A small network was shown many inputs. Here are its activations along a few directions, one row for each input.
In each table, some parts of the input vary, and every possible input appears once, in random order.
Descriptions start from the smaller parts, as in this example, which fits no table here: line(4) and (point or (values(2) and ring(5)) or ring(11)).
Shared parts are said once, and a part with two or three values counts as separate values.

Other details of the inputs shift rows strongly along three fixed directions, in all tables alike. That doesn't count.

A family of inputs:
x1: [-1  2 -1  2 -1  3 -1  0 -2  3  1  0]
x2: [-3  1  2  2  1 -2  0 -2  0  0  1  3]
x3: [-2 -1 -1  1  0 -1  1  1  0  4  1  1]
x4: [-3 -1 -2  0  1 -3  1  0  0  1  1  2]
x5: [-2  0 -2  2 -1 -1  0  1  0  3  1  0]
x6: [  3 -12  -2   3  -1  -1  -4  -3   4  -2   3   2]
x7: [-3  2  1  1  1  1 -2 -2  1  1  1  3]
x8: [-2  2  2  0  0  1 -1 -2  1  2  2  3]
x9: [-2  2 -1  1  2  2  0 -3 -1  1  2  2]
x10: [ 19 -15   1   0  25   7  11  21   4 -23 -25   7]
x11: [-2  1  1  1  1 -1  1 -2  1  0  2  3]
x12: [ 0  2  1  1  0  3  1 -2 -2  3  0  1]
x13: [-3 -1  1  1  1 -3  0  0  0  2  2  2]
x14: [-1  2  0  2 -1  3 -1  0 -2  3  1  1]
x15: [-2  2  0  0  1  1  0 -2  1  0  2  3]
x16: [-2  2  0  2  0  3  0 -2 -2  3  0  1]
x17: [ 17  -4   2  -4  27   8  19  28   0 -24 -31   4]
x18: [-2  2 -1  2  0  3  0 -3 -1  2  1  1]
x19: [ 0  0 -2  2 -1  1  1  1  0  4  2 -1]
x20: [-4 -1 -1  0  0 -3  0  1  0  2  1  2]
x21: [-1  2 -1  1  0  3  1 -3 -1  2  1  2]
x22: [ 0  1 -1  2 -1  2  1  1 -3  3  2  0]
x23: [-1  2 -2  2 -1  3  0  0 -2  1  1  1]
x24: [-3 -1  0  0  1 -3  1 -1  1  0  3  2]
x25: [ 0  1 -2  2 -1  2  1  1 -2  2  3  0]
x26: [-3 -1  0  1  1 -3 -1  0  0  1  2  2]
x27: [  2 -12  -1   4  -1  -1  -5  -2   4  -1   2   1]
x28: [-3 -1 -2  0  0 -3  1  0  0  1  2  2]
x29: [ 0  0 -3  2 -1  1  2  1  0  3  2  0]
x30: [ 0  0 -3  3 -1  1  1  2  0  4  2 -1]
x31: [  2 -12   0   3  -1  -1  -5  -2   4  -1   2   2]
x32: [  3 -12   0   3  -1  -1  -4  -2   4  -1   3   2]
x33: [-1 -1 -1  1 -1 -1  1  1  0  3  1  1]
x34: [ 0  1 -1  3 -1  2  0  2 -3  4  2  0]
x35: [-2  2  1  0  1  2 -1 -2 -1  3  1  1]
x36: [ 29  14   1 -25  -9 -26 -18  -3  -6 -11 -17 -17]
x37: [-1  0 -3  1 -1 -1  1  0  0  2  2  1]
x38: [-1  2  1  0  1  2  0 -3 -1  3  2  2]
x39: [ 0  1 -4  3 -1  0  1  1  0  3  2 -1]
x40: [-2  2  0  0  1  2  0 -3 -1  1  2  2]
x41: [-2  2  0  1  1  2 -1 -2 -1  2  1  1]
x42: [-2 -1  1  0  2 -3  0  0  0  1  2  2]
x43: [-1  1 -2  3 -1  2  0  1 -3  3  2  0]
x44: [-3  2  0  1  1  1 -1 -2  1  0  1  3]
x45: [ 0  0 -2  2 -1  0  1  2 -1  5  2 -1]
x46: [ 0  2 -2  2 -1  3  0 -1 -2  2  2  1]
x47: [-27  -6  30 -21 -29  17  23   4  18 -27   2 -45]
x48: [-1  2  1  1  0  3  0 -2 -2  4  0  1]
x49: [ 0  2 -3  3 -1  2  0  0 -2  2  2  0]
x50: [ 0  2 -1  2 -1  3  0 -1 -2  3  2  1]
x51: [-2  2  2  0  1  1 -1 -1  1  2  1  3]
x52: [ 24  18   2 -21 -14 -27 -24 -12  -6  -5  -9 -16]
x53: [-3  0 -1  1  1 -3  0 -1  1  0  2  2]
x54: [-3 -2 -1  0  0 -3  0  1  0  3  1  2]
x55: [-3  1  1  2  1 -2  0 -3  1  0  2  3]
Each input here is: ring(5) and (point or ring(10)).
Changing only the ring(5) part turns x4 into x28. The same change can be made to x55. Which row results?
Answer: x11
Which other rows agree with x16 in the ring(5) part? List them by row number.
Answer: x1, x2, x5, x7, x20, x26, x27, x30, x41, x43
Change only the ring(5) part in x6. List by row number the other rows that result.
Answer: x10, x27, x31, x32

A family of inputs:
x56: [-15  -1  -7  12 -10   3  -1  -4  -2  20  17   3]
x57: [ -7   0  14 -10  -3   0  10   6   4 -10  -5 -12]
x58: [-11   0  -5  11 -10  10  -2 -12  -2  19  18   5]
x59: [ 24   1  -9  10  46   2   4  15  -9  -2 -25  42]
x60: [ -8   1  14 -10  -3   5   5   3   6 -12  -8 -11]
x61: [-13   1  -9  12 -10   4   0  -6  -2  15  19   5]
x62: [-13   0 -10  13  -8   5   0 -11  -3  16  18   3]
x63: [  0   0   2  -9  -5   6  12  10   2  -9  -5 -17]
x64: [ -9   2   9 -11  -5   1   9   4   6 -15  -4 -11]
x65: [ -9   1  11 -10  -4  -1   9   7   5 -11  -7 -12]
x66: [ 18 -31  -9  15  33  -5  -3  11   6  -8 -12  32]
x67: [  1   0   8  -6  -5   9   9  10   0  -8  -6 -17]
x68: [-14  -1  -4  12 -11   4  -1  -6  -3  21  19   2]
x69: [ 49  25   0 -29   3 -39 -31  -4 -13 -12 -29  -9]
x70: [ 25  25 -16  -9 -27 -33 -47 -34 -17  24  15  -6]
x71: [-14   0  -4  13  -9   9  -5  -8  -1  20  16   3]
x72: [ 10 -29   4  -3  -7   3   0   7  13 -18  -5 -14]
x73: [ -8   1   9 -10  -3   2  10   0   5 -15  -5 -12]
x74: [ 0  1 -7 14 22  1  2  1 -1  4  0 27]
x75: [  2   2   4  -4  -6  10   9   6   4 -13  -5 -16]
x76: [ -8   1   9 -13  -2  -1  10   5   7 -12  -4 -12]
x77: [ 0  0 -4 12 23  4  1  1 -5  5 -2 27]
What do these inputs look like to the network?
Answer: values(2) and (point or ring(10))
Changing only the values(2) part turns x76 into x63. The same change can be made to x60. Which row results?
Answer: x71
Change only the values(2) part in x67. List by row number the other rows that result.
Answer: x69

A family of inputs:
x78: [ 19   7  -3 -11   3 -10  -9   3  -8  -3 -12  -2]
x79: [-7  2  3  3  2  5  5  1  2 -2  1 -1]
x80: [ 53  -1  -8  -4  41  -5   0  26  -8 -21 -44  17]
x81: [ -1  12   3 -10 -20 -13 -15 -16  -3   3   7 -16]
x82: [-5  0  1  4 -2  6  5  5  1  1  1 -2]
x83: [-4  2  4  2  1  6  7  2  0  0  2  0]
x84: [-5  0  1  2 -1  4  7  4  3  1  2 -2]
x85: [-6 -9  7  1  3  2  0  2  5 -2 -2  3]
x86: [  3  11   1 -14 -16 -13 -10 -14  -1   0   4 -15]
x87: [-3 -2 -1  1  2  5  8  6  1  1 -1  0]
x88: [ 1 -9  1  6  0  9  2  2  3 -2  0 -2]
x89: [-6 -1  0  2  2  5  4  5  2 -1 -2  0]
x90: [-8 -1  1  0  2  4  6  0  0 -2  0  0]
x91: [-3 -1  0  3  1  5  7  6  1  1  0 -1]
x92: [-10   5 -17  23   5  -6 -18 -19 -10  34  25  30]
x93: [-8  3  4  3  1  5  5  0  1 -2  2 -1]
x94: [-4  0  4  2  3  7  5  4 -2 -1 -2  1]
x95: [  0  12   2 -11 -19 -13 -15 -15  -2   2   5 -15]
x96: [-7 -3 -1 -1  0  4  5  3  2  0  0 -1]
x97: [ -5 -12   0   2   0  -3   6   3   4  -3   5  -1]
x98: [-3 -7  0  4 -1  7  2  0  5 -7  2  2]
x99: [  5  11   3 -14 -14 -11  -9 -12  -2   0   4 -13]
x100: [-5  0  0  3  2  5  5  6  3 -2 -2  1]
x101: [ -2 -10   1   4   3  -1   6   6   5  -5   2   0]
x102: [ -4 -12   0   4   3   0   3   6   2  -5   0   0]
x103: [ 14   4   4  -9  -4 -15 -17  -5   1  -2  -6  -3]
x104: [-6  0  1  1  0  4  6  4  4 -1  2 -1]
x105: [ 32  -1  -7  -9  19  -9  -7   9  -5 -18 -26  10]
x106: [ -4 -10   7  -1   4   1   4   1   7  -1  -1   3]
x107: [  6  11  -1 -10 -12 -13 -14 -10  -2  -1  -2 -11]
x108: [-4  0  2  3  0  7  5  6  0  1  1 -1]
x109: [-5 -1  3  0  1  7  6  2 -1  0  0  0]
x110: [-8 -2  1  3 -4  6  4  3  0  2  2 -3]
x111: [-3 -9 -1  1 -1  5  4 -1  6 -6  3  2]
x112: [ -5   1 -22  23   7  -9 -14 -14  -8  36  22  33]
x113: [-6  3  4  2  2  7  5  2  0 -2  2  0]
x114: [-6 -1  2  2 -1  7  4  4 -1  1  1 -2]
x115: [-7 -1 -1  0 -1  4  6  2  3  1  2 -1]
x116: [  2  11   3 -14 -17 -13 -10 -15  -1   0   5 -16]
x117: [ 23  10   0  -9   6  -9  -4   6  -7  -7 -15  -1]
x118: [-8 -2  0  0  1  4  6  1  2 -2  0 -1]
x119: [ -1 -10   1   5  -2   9   1   0   3  -1   2  -4]
x120: [ 25  10  -4  -6  11 -11  -7  10  -6  -8 -20   2]
x121: [ -7 -11   7  -1   2   1   1   0   6  -1   0   2]
x122: [-6  0 -1  0  3  3  8  1  3 -1  0  0]
x123: [-3  0  2  2  2  6  7  6  0  1  1  0]
x124: [ -5 -10   1   5  -1  -1   3   4   4  -4   5  -2]
x125: [-6  2  3  2  3  5  7  1  1 -2  2  0]
x126: [-5 -2  2  1  0  6  6  2 -2  1  0  0]
x127: [-6 -2  0  3  0  5  4  5  1  0 -1 -1]
x128: [  2 -12  -1   3   3   8   3   2   2  -2  -1  -1]
x129: [  1  11   3 -13 -18 -11 -13 -15  -3   2   7 -14]
x130: [-5 -1  3  0 -2  6  8  2  0  2  2 -1]
x131: [-3  1  4  4  0  7  6  4 -1  0  0  0]
x132: [-5  0  3  0  0  6  7  1  0  1  3 -1]
x133: [-4 -8  0  3 -2  7  1 -1  4 -7  1  2]
x134: [ -5 -13   0   2   1  -2   4   4   3  -4   2  -1]
x135: [  7  -4 -23  26  19  -6 -14  -9  -6  23  13  43]
x136: [-7  2  1  3  2  5  5  2  3 -2  0 -1]
x137: [ 14  12  -2 -11  -3 -12  -8  -3  -1  -6  -8  -8]
x138: [ 16  12   2  -8  -1  -8  -9   0  -6  -5 -10  -5]
x139: [-6 -3  0  0  1  4  6  5  1  0 -1  0]
x140: [ -3  11   3 -13 -23 -13 -14 -19  -2   4   9 -17]
x141: [-6  2  2  1  3  4  7  1  2 -2  1  0]
x142: [-4 -2  1  0  1  6  7  5  0  1  1 -1]
x143: [-5 -8  8  1  2  1  2  1  8 -1  1  2]
x144: [ 22  10 -24  11  13 -21 -26  -9 -17  26   2  31]
x145: [  7  13   4 -12 -12 -10 -10  -9  -2  -2   2 -12]
x146: [  0 -11   0   3  -1   8   4   0   4   0   2  -3]
x147: [-4 -1  3  3  0  7  6  4 -2  0 -1  0]
What do these inputs look like to the network?
Answer: ring(5) and (values(4) or ring(10))
Changing only the ring(5) part turns x118 into x122. The same change can be made to x96. Which row results?
Answer: x115
Change only the ring(5) part in x101. List by row number the other rows that result.
Answer: x97, x102, x124, x134
Change only the ring(10) part in x145. List by row number the other rows that result.
Answer: x83, x84, x91, x104, x117, x123, x125, x137, x141
Change only the values(4) part in x106. List by row number the other rows that result.
Answer: x97, x111, x146
A walk changes only the ring(10) part. It starts at x138 and steps to x131. List the rest of the walk in order.
Answer: x108, x82, x120, x100, x136, x79, x93, x113
Change only the ring(5) part in x146. List by row number the other rows that result.
Answer: x80, x88, x119, x128
